These are the activations of a small neural network, seen along a few directions. Each row is one input.
Each table varies a few parts of the input and shows all the possible inputs, shuffled.
A made-up example of a description, with smaller parts first: line(4) and (point or ring(11) or (values(3) and ring(5))).
Shared parts are said once, and a part with two or three values counts as separate values.

Other details of the inputs shift rows strongly along three fixed directions, in all tables alike. That doesn't count.

A family of inputs:
R1: [-50  11  -2 -21 -37  23   6 -25 -21 -12  -4]
R2: [-14   3  -1  -6 -13  -2  -1  -6 -11 -19   6]
R3: [ 39  -7  38 -24  16  25 -15  27 -10   6  -4]
R4: [ 41  -8  -3  16  31 -46  -5  11   8 -10  -8]
R5: [ -7  11  19 -12 -28  34  -4 -14  -6  11   6]
R6: [ 35  27  -4  42  -9 -12  27 -18  21  49  -9]
R7: [-14   3  12 -16 -17  10  -2  -8 -18  -3  -9]
R8: [ 13  11  13   4 -22  19   5 -17   3  26   9]
R9: [ 10 -15 -17  17  19 -31 -13   0  22 -23   8]
R10: [ 16   8 -12  30  -1 -24  10  -8  13  11   8]
R11: [ 39   8  -8  32  28 -21  13  13  21  29 -14]
R12: [ -3 -12 -22  15  24 -14  -7   4  22 -17   6]
R13: [-22  -2   0 -15 -16  29   3  -8  -4   0  10]
R14: [-23  12  16 -17 -30  17   5 -21  -2  26   1]
R15: [  2 -13 -17   9  17 -39 -11   8   3 -33   6]
R16: [-60  -4 -20 -17 -16  15   6 -15 -13 -19  -5]
R17: [ 33 -13  33 -30  24   5 -18  38 -26 -12  -6]
R18: [  4 -18 -25  15  27 -23  -7   9  22 -17   8]
R19: [-44  -1 -51  30   5 -21  12 -13  20 -21  10]
R20: [  8  27  24  -3 -32  46  27 -13 -15  62 -11]
R21: [  0  15   5  11 -14  26  14   0  -2  38  -1]
R22: [36 16 11 27 11 -1 17  2 31 70 -7]
R23: [-65   5 -31  -4 -26  16  15 -21  -6 -21  11]
R24: [ 21  -8  39 -29   6   7 -24  25 -28 -15  -5]
R25: [-32 -20   0 -37  -3   0 -24  -1 -14 -62  10]
R26: [-19 -13 -38  13  20 -33   5   0  11 -23  -4]
R27: [ -7   2  -2  -4 -11  -7   3  -9  -7  -2  -5]
R28: [ 21   4  35 -20  -3  13 -15  16 -23  -2  -5]
R29: [ 12 -20  23 -27  22  14 -24  26 -10 -17  -1]
R30: [-10  16 -28  35 -14   2  26 -14  18  35   9]
R31: [ -2  -7 -25  13  24 -29   6   6  11 -18  -9]
R32: [ 40 -18  37 -28  17   1 -29  25 -13 -16   1]
Description of these inputs: values(2) and (point or (values(3) and ring(5))).
Question: Changing only the values(2) part turns R30 into R15. The same change can be made to R23. Which row results?
Answer: R2
Question: Change only the ring(5) part in R32. List by row number the other rows that result.
Answer: R5, R8, R9, R25

A family of inputs:
R33: [-43 -16 -29  -5  10  -9  -3   5 -10 -37   4]
R34: [-20  43   2  20 -71  36  37 -50  -6  44   9]
R35: [ 71   4   0  45  39 -15   8  25  34  35  -8]
R36: [-43  -1  33 -58 -44  27 -26 -21 -37 -44   4]
R37: [-30   4  17 -26 -34   5 -20 -19 -22 -27   8]
R38: [-44  19   6 -22 -37  52  18 -15 -23  17   0]
R39: [-55  -3 -20 -15 -12  18   9 -11 -13 -25   2]
R40: [72 20 22 37  8 20 13 21 15 74 -7]
R41: [ 58   8  70 -37 -12  26 -15  21 -43   3 -10]
R42: [ 50   4  -9  40  33 -14  12  17  19  33  -7]
R43: [-40  28 -14  17 -36  26  33 -31  10  54  -1]
R44: [53 14 15 28 16  8  6 25 14 46 -2]
R45: [-42 -19 -18 -27   2  18 -14   7 -16 -51   3]
R46: [-58 -21   1 -50  -1  12 -16   4 -29 -40  -8]
R47: [ 37 -39  34 -50  50 -55 -52  47 -30 -76  -6]
R48: [-31  21 -30  31 -48   4  27 -44   0   2  12]
R49: [-34 -16  -2 -42 -10 -16 -17 -11 -23 -57  -1]
R50: [-46 -17  11 -44 -15  36 -18   4 -20 -21  13]
R51: [-39 -40 -61   4  52 -58 -23  18  20 -95   9]
R52: [ 37 -13  46 -34  18  28 -20  31  -8   8  -4]
R53: [  3   3 -71  76  33 -61  29 -12  61  12  -3]
R54: [  9 -38   6 -35  63 -38 -40  57 -25 -76  -4]
R55: [-26  18  -6  17 -35  38  25 -30  24  50  15]
R56: [-37  14   5 -21 -24  34  12 -10 -15  11 -10]
R57: [-37 -21 -74  35  38 -58   3  -9  46 -51  17]
R58: [ 69   0  24   5  16 -27  -7  10   0  18 -11]
R59: [-41 -12 -66  34  30 -59  12 -14  39 -30  -1]
R60: [-11  26  -7  24 -36  42  31 -26  15  66   9]
R61: [ 59  -2  76 -46   2  12 -30  40 -53 -15  -6]
R62: [-32  -1 -68  53  12 -44  23 -16  39  -1   2]
R63: [-30   6 -28  14 -17  23  17 -24  12  13  11]
R64: [-55  -9  -3 -30 -28  46  -3 -17 -11 -11  13]
R65: [-48  -4  11 -34 -40   8 -21 -25 -28 -41   7]
R66: [79 30 53 16 -4 43 15 18  6 97 -4]
R67: [65 21 43  6  1 42 13 12  8 72 -7]
R68: [ 68   1 -14  58  58 -59   7  33  39  31 -12]
R69: [-41  16  13 -20 -60  36  -2 -44 -22  -4   7]
R70: [ 38 -17 -11  29  46 -39 -11  26  36   4  10]
R71: [ 22 -30 -10  -4  63 -51 -18  32  14 -40 -17]
R72: [-33  18 -30  30 -25  15  37 -37  22  45  -5]
R73: [ 54  -4  77 -52  -8  28 -28  35 -59  -8  -8]
R74: [ 72   1   2  36  34 -62   2   7  30  17  -5]
R75: [ 40  -9  59 -52  19  34 -24  44 -42   0 -24]
R76: [-24  24 -30  35 -47 -11  33 -50  17  40   9]
R77: [-14  -9 -24  16   3 -44 -12 -24  19 -44   6]
Question: What is each input in this table made of?
Answer: ring(5) and (values(3) or line(6))
Question: Changing only the ring(5) part turns R62 into R75. The same change can be made to R40. Which row results?
Answer: R45
Question: Changing only the ring(5) part turns R58 into R49. The same change can be made to R63. Which row results?
Answer: R67
Question: Change only the values(3) part in R61. List by row number the other rows that result.
Answer: R37, R47
Question: Which other rows agree with R59 in the ring(5) part? List them by row number.
Answer: R34, R36, R38, R51, R55, R56, R57, R74
